[ 54 -38 -86  28  52 -37   1  10]  q_400
[-30  88  25 -91 -20  -5 -43 -48]  q_738
[-30  88  25 -91 -20  -5  14 -48]  q_713
size: [-30  88  25 -91 -20  -5 -43 -48]
8
size: [-30  88  25 -91 -20  -5  14 -48]
8
size: [ 54 -38]
2
size: [ 54 -38 -86  28  52 -37]
6

[-12 -26 -31  16 -21 -18 -33  -1 -17 -41  -8  -5  25  16  13  15  -4  -9
 -29 -32 -29  58  -3  13  19] -> q_713
[-20   9  -3 -18 -31 -24 -17  17  -8   7 -66  12   8   2  32 -45 -14  -3
 -12  16  46 -16   6 -18  14] -> q_792
[-20   9  -4 -18 -32 -19 -20  17  -3   7 -67   8   8   2  36 -45 -20  -3
 -12  16  46 -16   6 -20  16] -> q_842
[-12 -26 -31  11 -21 -18 -33   1 -17 -41  -2  -4  25  16  22  13  -6  -9
 -29 -36 -29  58  -8  12  20] -> q_201
[-11 -22 -13  17 -21 -18 -16  -1  -3 -32  -1  -5  10   9  13  16  -4  -3
 -16 -36 -29  46  -8  13  14] -> q_754
size: [-12 -26 -31  11 -21 -18 -33   1 -17 -41  -2  -4  25  16  22  13  -6  -9
 -29]
19
size: [-11 -22 -13  17 -21]
5
size: [-11 -22 -13  17 -21 -18 -16  -1  -3 -32  -1]
11

[  3  59  33 -29] -> q_713
[-23  60  35   1] -> q_996
[-48  38  16  36] -> q_158
[-18  30 -62 -17] -> q_792
[-29  67  -6 -10] -> q_445
[-10   0 -71 -11] -> q_865
[-40 -25 -25  51] -> q_754
[-26  66  13  -6] -> q_107
[  5  58  -9 -43] -> q_738
[-10   0 -71  38] -> q_400
size: [-10]
1
size: [-40 -25 -25]
3
size: [-29  67  -6]
3
size: [-48  38  16]
3
size: [-40 -25 -25  51]
4
size: [-10   0]
2

[ 27  32  -1   3 -59  31   6  36  15 -35 -25   6  41  12  54  63 -24   9
 -10  34 -40  -6  28  37  29  74 -41  33  16  42  -7  39 -24  -8  -3   7
 -26 -24  -4 -26  27  63 -33 -17 -17 -53  -3  20  -1  -9  48  19  -3]  q_792
[ 35  53 -10  -6 -49  41  -3  36   7 -38 -23  25  41   4  48  59 -47  21
 -19  22 -36  -2  49  33  42  62 -43  16  29  20   9  32 -22 -23 -24  -6
 -42 -32 -16 -27  -4  60 -38 -20 -29 -47  -9  24  -3 -11  24 -16   1]  q_445
[ 29  45 -14  -1 -50  35   5  35  21 -32 -29  14  43  22  46  55 -38  10
 -16  28 -32  -3  43  36  41  69 -33  12  34  26   7  32 -22  -5 -11  -8
 -32 -31  -9 -27  13  68 -34 -20 -21 -51 -13  16 -18 -20  46  12  -4]  q_400
[ 20  45 -10 -11 -43  37  -1  17  26 -52 -31  29  54  16  58  53 -59  10
 -21  30 -35  10  47  35  48  64 -46   4  44  36   6  22  -7  -4  -4 -11
 -24 -16 -10 -25  21  74 -36 -24 -15 -42  -7  19 -29 -15  47   4   5]  q_107
[ 27  42   0  -9 -45  37 -15  19  12 -64 -35  32  50  -5  60  49 -58  21
 -25  28 -35  22  33  25  44  65 -50   0  26  37  -2  25  -2 -19  -2 -10
 -38  -3 -12 -21  28  75 -34 -35 -18 -35 -14  31 -21  -1  48  -6  10]  q_865
[ 21  55  -7  -8 -45  41  -5  34   8 -45 -17  31  48  -8  47  51 -56  18
 -24  21 -32  12  47  28  36  57 -51  14  36  23  13  28 -14 -22 -21 -16
 -36 -14 -18 -25   5  62 -32 -27 -28 -40 -10  31  -8  -6  24 -23   5]  q_201
[ 26  55   1  12 -47  39  -4  41   2 -51 -26  17  43  -7  60  62 -36   4
 -12  26 -45   4  42  26  28  77 -53  39  13  35  -6  45 -29 -15 -18  -3
 -20  -2  -8 -18  20  55 -22  -8 -28 -41  -3  26   4  -7  18  -6 -17]  q_996
[ 14  33 -11   6 -54  25  -7  30  22 -36 -31  17  47   9  34  41 -42  10
 -24  38 -34  20  34  30  24  71 -44   6  40  32   0  39  -5  -6   9 -15
 -33   2  -3 -22  28  71 -26 -21 -14 -44 -17  33 -16  -2  57   2   4]  q_738
[ 35  36   4   8 -51  29  -2  33   9 -53 -29  12  40  10  58  63 -23  15
 -10  30 -41  -7  25  32  33  80 -44  25   2  38  -6  46 -22  -8  -7  10
 -36 -18  -3 -20  22  63 -39 -18 -26 -56  -6  23  -3 -17  35  11 -11]  q_713
size: [ 35  53 -10  -6 -49  41  -3  36   7 -38 -23  25  41   4  48  59 -47  21
 -19  22 -36  -2  49  33  42  62 -43  16  29  20   9  32 -22 -23 -24  -6
 -42 -32 -16 -27  -4  60 -38 -20 -29 -47  -9  24  -3 -11  24 -16   1]
53
size: [ 14  33 -11   6 -54  25  -7  30  22 -36 -31  17  47   9  34  41 -42  10
 -24  38 -34  20]
22
size: [ 21  55  -7  -8 -45  41  -5  34   8 -45 -17  31  48  -8  47  51 -56  18
 -24  21 -32  12  47]
23
size: [ 29  45 -14  -1 -50  35   5  35  21 -32 -29  14  43  22  46  55 -38  10
 -16  28 -32  -3  43  36  41  69 -33  12  34  26   7  32 -22  -5 -11  -8
 -32 -31  -9 -27  13  68 -34 -20 -21 -51 -13  16 -18 -20  46  12  -4]
53
size: [ 35  36   4   8 -51  29  -2  33   9 -53 -29  12  40  10  58  63 -23  15
 -10  30 -41  -7  25  32  33  80 -44  25   2  38  -6  46 -22  -8  -7  10
 -36 -18]
38

[ 33 -74  56  11  49] -> q_842
[ 52 -63  83  17  44] -> q_713
[-40  12 -30  10  19] -> q_400
size: [ 33 -74  56  11]
4
size: [-40  12 -30]
3
size: [-40  12 -30  10]
4
size: [ 52 -63  83]
3
size: [ 52 -63  83  17]
4
size: [-40]
1

[ 24  -9  -6  26 -15  39  91] : q_445
[ 24   8  -6  72 -18  64  43] : q_738
[ 24   2  -6  58 -18  53  43] : q_158
size: [ 24  -9  -6  26 -15  39  91]
7
size: [24  2 -6 58]
4
size: [ 24   2  -6  58 -18  53]
6

[-29 -44   5  51 -24  12 -56 -34  55  -9  -9  32  36 -22 -39  34 -13 -36
 -18  -2 -34 -19 -34 -16  47  21 -10 -16  33 -24 -24  21 -36 -58 -38  -4
  44   1 -16  -4 -13  -4  49 -39 -27 -32 -30 -56  -9  26  -2 -42] : q_713
[-29 -44   5  51 -24  12 -56 -34  55  -9  -9  32  36 -22 -39  34 -13 -36
 -18  -2 -34 -19 -34 -16  47  21 -10 -16  33 -24 -24  21 -36 -58 -38  -4
  44   1 -16  -4 -13  16 -46 -10  -5 -32 -12 -36 -46  32 -40  -1] : q_158
[ 10  16  45  42 -72  80 -18  14  37 -31 -51  78   7 -81 -19 -35 -55 -12
 -62  43  51  14 -79   1  23  25  59 -83 -29  65 -67 -30 -76 -49  22  73
  69  52 -29 -44  19  16  45 -81 -29  11 -24 -57  42   1  58 -81] : q_201
[-42 -19  19  54 -39   9 -53 -21  52 -32 -27  24  44 -18 -23  31   2  -9
 -36  -6 -18   4 -47   8  53  -1 -16 -26  15 -14 -39  25 -30 -56 -17  -8
  44 -11 -21   7 -28 -24  54 -22 -24   1 -19  -2  54 -43  44 -50] : q_996
[ 10  16  45  42 -72  80 -18  14  37 -31 -51  78   7 -81 -19 -35 -55 -12
 -62  43  51  14 -79   1  23  25  59 -83 -29  65 -67 -30 -76 -49  22  73
  69   1 -16  -4 -13  -4  49 -13 -48 -23 -45 -13  44 -33  36 -43] : q_792
size: [-29 -44   5  51 -24  12 -56 -34  55  -9  -9  32  36 -22 -39  34 -13 -36
 -18  -2 -34 -19 -34 -16  47  21 -10 -16  33 -24 -24  21 -36 -58 -38  -4
  44   1 -16  -4 -13  -4  49 -39 -27 -32 -30 -56  -9  26  -2 -42]
52
size: [-29 -44   5  51 -24  12 -56 -34  55  -9  -9  32  36 -22 -39  34 -13 -36
 -18  -2 -34 -19 -34 -16  47  21 -10 -16  33 -24 -24  21 -36 -58 -38  -4
  44   1 -16  -4 -13  16 -46 -10  -5 -32 -12 -36 -46  32]
50
size: [-42 -19  19  54 -39   9 -53 -21  52 -32 -27  24  44 -18 -23  31   2  -9
 -36  -6 -18   4]
22
size: [ 10  16  45  42 -72  80 -18  14  37 -31 -51  78   7 -81 -19 -35 -55 -12
 -62  43  51  14 -79   1  23  25  59 -83 -29  65 -67 -30 -76 -49  22]
35
size: [-42 -19  19  54 -39   9 -53 -21  52 -32 -27  24  44 -18 -23  31   2  -9
 -36  -6 -18   4 -47   8  53  -1 -16 -26  15 -14 -39  25 -30 -56 -17  -8
  44 -11 -21   7 -28 -24  54]
43
size: [-42 -19  19  54 -39   9 -53 -21  52 -32 -27  24  44 -18 -23  31   2  -9
 -36  -6 -18   4 -47   8  53  -1 -16 -26  15 -14 -39  25 -30 -56 -17  -8
  44 -11 -21   7 -28 -24  54 -22 -24   1]
46
size: [-42 -19  19  54 -39   9 -53 -21  52 -32 -27  24  44 -18 -23  31   2  -9
 -36  -6 -18   4 -47   8  53  -1 -16 -26  15 -14 -39  25 -30 -56 -17  -8
  44 -11 -21   7 -28 -24  54 -22 -24   1 -19  -2]
48

[ 14  80 -20  49 -47  13  57 -16  58 -51  40  10  34  23  26  -5  29 -44] : q_107
[ -7 -47 -37  -9 -18   8 -34 -27 -32 -10  -1   7  -6 -10 -48 -19 -21  -2] : q_400
[  1 -45  38 -35  15 -11 -43  44 -11  40 -30 -43 -18 -31  -8  35  -4  33] : q_201
size: [ -7 -47 -37  -9 -18   8 -34 -27 -32]
9
size: [ -7 -47 -37  -9 -18   8 -34 -27 -32 -10  -1   7  -6 -10 -48 -19 -21  -2]
18

[ 43 -33 -18  20  10 -14  49  35  33   8 -22  -6   9  19  21   9] : q_996
[ -5  55 -36 -29   7   5  10   5  10  16  -2   5 -34 -11 -13   5] : q_842
[ 14 -23 -25  -3  15 -28   3   5   5  28  33  24  46  12  -7 -37] : q_713
[ -8  23  12 -25 -22  31  20  -1  27  -8 -18 -15 -42   5 -17  18] : q_865
[-32  14  28 -15   0   4 -51  11   7  15   0 -23  -1 -18 -43 -31] : q_107
[  0  14  -2   3  44  11  90 -43  -5  18  -2  25  -1  43 -35 -29] : q_445
[-75   8 -32 -13  -3 -19  -6 -47 -32   4 -21   8  26   6  10   0] : q_792
[ 14  20 -17   1  58 -13   8  -6  -3  10 -36  -4  17 -27  -2 -27] : q_201
[-69 -43  21 -10  -7 -62  11 -35  15 -13  -6  24  19   0  24 -28] : q_400
[ -3  19 -21  -9  -3  -8 -22  -1 -11  26 -56  36  22 -13  -6 -37] : q_158
[ 20   0 -49   7 -37 -17  21  11 -15  44 -23  12   9  29  23  49] : q_738
size: [ -5  55 -36]
3
size: [ 14  20 -17   1  58 -13]
6
size: [ 14  20 -17   1  58 -13   8  -6  -3  10 -36  -4  17 -27  -2 -27]
16
size: [-75   8 -32 -13  -3 -19  -6 -47 -32   4 -21   8  26]
13

[-63  59   1 -27   1 -33 -24  49  14 -16  15 -38   3  -6 -55  89  10  64
  62  50] : q_754
[-29 -45  21 -39  13  -4 -43 -73 -56 -69  11 -76 -23  25 -28  30 -40  62
  73 -48] : q_996
[-90 -37  54  29  82 -89 -46  76 -16 -50  23  70  59 -49  67   1  -8  53
  89  72] : q_107
[ -7  -2 -29 -54  75 -53  21  29 -17  72 -45  84 -28 -79 -60   3  11  40
  68 -64] : q_445
[-23 -78  28  64  -9 -52  49 -86 -48  -2 -63  22 -51  78 -18 -29   2 -87
  83  11] : q_400
[ 89  21  64  34 -28  69 -50 -90 -77  -7 -51 -28 -61 -55 -62 -85 -11  57
  88 -73] : q_201
[ 82   2 -69 -74 -61  73  29 -35  41 -13 -67  90 -20  64  81  -4 -42  24
 -86 -48] : q_713
[ 30 -16  -8 -65 -65  20  76  -6  43 -61 -82  43  90 -29  75  47  -9 -79
  49   7] : q_158
[ 20  70 -73  60 -47 -59  58 -27 -48  33 -80 -65  83 -14 -53 -38 -86  33
   7  43] : q_842
size: [-29 -45  21 -39]
4
size: [-29 -45  21 -39  13  -4 -43 -73 -56 -69  11 -76 -23  25 -28  30 -40  62
  73 -48]
20
size: [ 89  21  64  34 -28]
5

[ 15 -25 -33  41 -50] -> q_842
[ 15 -25 -33  41  37] -> q_996
[ 28  16  -2  41 -38] -> q_445
size: [28 16 -2 41]
4
size: [ 15 -25]
2
size: [ 15 -25 -33  41 -50]
5
size: [ 15 -25]
2
size: [28 16]
2
size: [ 15 -25 -33  41  37]
5
size: [15]
1

[ 38  13  24 -15  -2 -53  16 -84 -87 -18  34  31  40  31 -15   9 -47  21
  11 -26   0  25] -> q_842
[ 34  11  25 -15 -30 -90  13 -61 -70  21  -1  29  64  -1 -32 -23 -39  22
   3  -9  19   4] -> q_400
[  4  -7  10  51 -63 -27 -68  32 -45 -14 -19 -34 -65 -28  26 -26  33 -14
   7 -45  45 -15] -> q_996
[ 17   9  11 -35   2 -73  45 -43 -20  44 -15  36  91  -1 -42 -23 -47  26
  -1  28   0   2] -> q_713
[ 29   8  16   2   7  37 -13 -64 -59 -67  69   8 -34  42  17  56  -4  -5
   1 -50 -12  25] -> q_754
[ 18  12   9 -35  29 -55  51 -62 -43  14   9  38  76  27 -26  -9 -63  30
  14  17 -17  23] -> q_201
[ 16  10   9 -41  19 -60  53 -52 -20  33  -3  38  90  12 -37 -13 -54  28
   4  29 -11  12] -> q_865
[ 28   2  26  16 -69 -94 -29 -22 -71  22 -21   4  23 -28 -18 -39  -8   9
   1 -27  48 -13] -> q_738
size: [ 34  11  25 -15 -30]
5
size: [ 29   8  16   2   7  37 -13 -64 -59 -67  69   8 -34  42  17  56  -4  -5]
18

[ 12  10   8  10  27 -18   5   2  30  22  -4 -14 -15  16  22  34  20  13
   1  -8   0   7  15 -83  20  15   6] -> q_201
[  8  -1 -15   8 -24  33  31  19 -26  -6 -41   9 -17   3  13 -13 -38 -36
   5 -14   2 -20 -31   2   9 -10   5] -> q_996
[ -9 -29 -28 -10  15  23   1  22 -14 -19  28 -10  -1 -14  43 -12 -23  16
  22 -12 -12  -9   5  -3 -14  16   0] -> q_713
[ 20  -3 -15  43  18 -38  35   8   4  -1  26  17  -1  29  11  -4   6  23
  -7  -5  15  -8 -37   4 -24 -13   1] -> q_842
[  9  -7  27 -12  -4  58   6 -13  16  13   4  12 -13  -1 -28 -28   2  20
  24 -37 -27 -34 -16   5 -30  16 -17] -> q_792
[ 36  31 -10  27  -7 -40 -13  27  20 -12 -36  12   7  -8  24 -25 -25  30
 -25 -16   4  -7  -2  14 -29 -31  -8] -> q_738
[ 10  15 -16  21 -14  16  30  -3  27 -19   1  36 -34   1 -16 -10   3  14
  16 -25   6   5   8 -15  19  -3 -23] -> q_158
[ 36  31 -10  27  -7 -40 -13  27  20 -12 -36  12   7  -8  24 -25 -25  30
 -25  19 -34   9 -17  -5   0  45 -25] -> q_107
size: [ 36  31 -10  27  -7 -40 -13  27  20 -12 -36  12   7  -8  24 -25 -25  30
 -25 -16]
20
size: [ 20  -3 -15  43  18 -38  35   8   4  -1  26  17  -1  29  11  -4   6  23
  -7  -5  15]
21
size: [36]
1
size: [  9  -7  27 -12]
4
size: [ -9 -29 -28 -10  15  23   1  22 -14 -19  28 -10  -1 -14  43 -12 -23  16
  22 -12 -12  -9   5  -3 -14  16   0]
27

[ -3   7 -24   7  -1 -39   2   0  17  -2  -1  -2 -20  -2  12   1   7  13
   1   3   1  -6   4  13  -3   1  -6   0   0  -2   0  30  -1   5  -4  -4
   2  -2  -5 -12 -22 -29 -15   3  -1   8  16 -26  -3   0   1   0  21   1
   1  28  -2] = q_107
[-2  2 -8  9  1  6  0 -3 -8 -4  1 -3  5  0 -6 -2  4  3  1  1  1  0 -1  3
  0  0 -2  0  0  0  0  3 -1  0  1 -2 -1 -1 16 -5  1  1 -3 -2  0  6 -6 -7
  0  1  0  0 15  0 -2  4  0] = q_158
[ -5  10 -33  32   2  15  -3   4 -30  -9   2  -6  14   0 -26  -4  14   3
   2   2   3   1  -9   6  -3  -1  -7   1  -2   0  -1  -6  -5  -2   3  -8
  -3  -2  50 -17   6   7  -7  -9   0   9 -10 -21   0   1   1  -3  70   2
  -3  16   1] = q_842
size: [ -5  10 -33  32   2]
5
size: [ -5  10 -33  32   2  15  -3   4 -30  -9   2  -6  14   0 -26  -4  14   3
   2   2   3   1  -9   6  -3  -1  -7   1  -2   0  -1  -6  -5  -2   3  -8
  -3  -2  50 -17   6   7  -7  -9   0   9 -10 -21   0]
49
size: [ -3   7 -24   7  -1 -39   2   0  17  -2  -1  -2 -20  -2  12   1   7  13
   1   3   1  -6]
22
size: [ -3   7 -24   7  -1 -39   2   0  17  -2  -1  -2 -20  -2  12   1   7  13]
18
size: [ -5  10 -33  32   2  15  -3   4 -30  -9   2  -6  14   0 -26  -4]
16
size: [ -5  10 -33  32   2  15  -3   4 -30  -9   2  -6  14   0 -26  -4  14]
17

[-35  15  37 -15 -30  31 -39  19 -13 -16  15 -27  -7  18  48  21  52   0
  30 -13 -14   3 -61 -40 -32  -9  -7 -55 -12 -41  50  17  24  -6 -12   3
  22  26  10  39  46 -13 -21 -29 -33  37  62  22  22  -5 -51 -29 -54  -1
 -31  41 -52  12] -> q_713
[  4 -23 -42 -27  -7  -6 -35  22 -10 -11  26  47 -28  61  16  18  56  11
  43  40  -3 -28  -2  19  11  43 -11  25 -41 -51 -36 -25  54  -5 -35 -15
 -25 -22  70 -51  10 -19 -47 -12 -11 -35  59 -43  24  -7 -14   1 -17  -8
  -4 -17   1 -10] -> q_158
[ 35 -17  39   3 -18 -15  55  -9 -19  42  -7 -58 -29 -53  42  36  -2   5
 -32   9 -32  12 -42 -31 -13 -21  -8 -55  27  42  33  27 -46  21  48   4
  18  30  26  20   5  58 -21   4  36  42 -29 -17 -26 -36 -69  52   2  15
  28 -10 -37   7] -> q_842
[ -9 -23 -37 -23  74 -17 -22  -1  38 -19 -55  45 -34  16 -39 -53  45  -6
   4  30  23 -11  70  35  16  56  12  19 -13  46   3  -2  14 -26 -57  -4
 -27  -7 -28   2 -29   0 -10  -5  25 -27 -31  30  23   9  75 -21  51  11
  13 -47  24  -3] -> q_792
[ 23 -11 -41  -5  15 -16  39 -15 -10  24 -54 -20 -66  -6  30 -32  -6  17
  23  45  53 -30  -8  26  19 -15  11  11 -27 -10 -51 -31  23  34  36 -31
  17 -35  -9 -73 -18  32 -40  23  73 -60 -58 -24 -27 -28   5  63   3  20
  22 -12  26  -9] -> q_445
[-61  12  35  -1  48  29  41  -3  69 -25  -6  26 -20  28 -46  -4  38 -20
 -11  -1  12  51  75 -37  30  16  -7   2  62  31  46  41  21   8 -24  -2
 -23 -25 -39  44 -44  -6  21 -19  21  23 -22  15  26 -47  37 -15  55  -3
 -24   4  34  19] -> q_400
[ 15   8  52 -32   1  59  16  -7   3 -11 -44 -36 -53 -13  55  60  45 -31
 -13  -5 -34 -11 -17 -40 -22  12  -5 -50  20  15  44  44 -19 -17 -12   5
  19  19 -29  40  29  74 -31 -17   2  54  43   0 -14 -34 -49 -17 -17 -20
   9 -18 -50 -17] -> q_738
size: [-35  15  37 -15 -30  31 -39  19 -13 -16  15 -27  -7  18  48  21  52   0
  30 -13 -14   3 -61 -40 -32  -9  -7 -55 -12 -41  50  17  24  -6 -12   3
  22  26  10  39  46 -13 -21 -29 -33  37  62  22  22]
49
size: [ 35 -17  39   3 -18 -15  55]
7
size: [-35  15  37 -15 -30  31 -39  19 -13 -16  15 -27  -7  18  48  21  52   0]
18
size: [  4 -23 -42 -27  -7  -6 -35  22 -10 -11  26  47 -28  61  16  18  56  11
  43  40  -3 -28  -2  19  11  43 -11  25 -41 -51 -36 -25  54  -5 -35 -15
 -25 -22  70 -51  10 -19 -47 -12 -11 -35  59 -43  24  -7 -14   1 -17  -8
  -4 -17]
56
size: [-35  15  37 -15 -30  31 -39  19 -13 -16  15 -27  -7  18  48  21  52   0
  30 -13 -14   3 -61 -40 -32  -9  -7 -55 -12 -41  50  17  24]
33
size: [ 35 -17  39   3 -18 -15  55  -9 -19  42  -7 -58 -29 -53  42  36  -2   5
 -32   9 -32  12 -42 -31 -13 -21  -8 -55  27  42  33  27 -46  21  48   4
  18  30  26  20   5  58 -21   4  36  42 -29 -17 -26 -36 -69  52   2  15
  28 -10 -37   7]
58
size: [ 23 -11 -41  -5  15 -16  39]
7

[-39  77 -25   2] = q_400
[-41  34 -70  -2] = q_445
[  1 -56 -11  30] = q_842
[ -1   0 -36 -44] = q_201
[-57   2  84  16] = q_738
[-38  32 -21  31] = q_713
[-10 -44  21 -81] = q_107
[-23  64  23 -48] = q_865
[ 50  26 -30   8] = q_792
[  1 -29 -32   5] = q_996
[ 24 -11 -28  23] = q_754
size: [ 24 -11 -28  23]
4
size: [ 50  26 -30]
3
size: [-57   2  84]
3
size: [-41  34 -70  -2]
4
size: [-39  77 -25]
3

[-58  58  63  28 -64 -15] : q_792
[ 37 -76 -53   3  10   1] : q_158
[ 21 -20 -21  25  20  -2] : q_107
size: [ 37 -76 -53   3]
4
size: [-58  58  63  28 -64 -15]
6
size: [ 21 -20 -21  25  20  -2]
6
size: [-58  58  63]
3
size: [ 21 -20 -21]
3
size: [-58  58  63  28 -64]
5

[-21 -50 -45  10  -2   7] : q_738
[ 66 -30  72 -21  19  81] : q_996
[-29 -72 -26  33  40 -25] : q_158
[ 66 -30  72  27  59  42] : q_842
[ 44 -20 -60  19 -24  78] : q_400
[-11 -64  57 -12  66  24] : q_201
[-41 -87  19  15  62   2] : q_865
[ 42 -11  72   6  53  70] : q_713
size: [-41 -87  19  15]
4
size: [-21 -50 -45  10]
4
size: [-29 -72 -26]
3
size: [ 44 -20]
2
size: [ 66 -30  72 -21]
4
size: [ 66 -30  72  27]
4
size: [-41 -87  19  15  62   2]
6

[  8  13  23  40  -4  40  51   2  -1  49   8  42 -17   9 -29   7   1  82] = q_713
[  1   8   4  24   0  24  36 -17  -7  49   1  36  -2   7 -37  18   7  65] = q_201
[  1   8   4  24   0  24  36 -17  -7  49   1  36  -2   6 -37   0   7  65] = q_842
[ 5 24  4 -2  7 -2  7 -6  0 49  4 17  0 62  0  4  5  0] = q_400
[  5  24   4  -2   7  -2   7  -6   0  49   4  17 -13   6  19  -1   0  30] = q_738
size: [  1   8   4  24   0  24  36 -17  -7  49   1  36  -2   6 -37   0   7  65]
18
size: [  8  13  23  40  -4  40  51   2  -1  49   8  42 -17   9 -29   7   1  82]
18
size: [ 5 24  4 -2]
4
size: [ 5 24  4 -2  7 -2]
6
size: [ 5 24  4 -2  7]
5

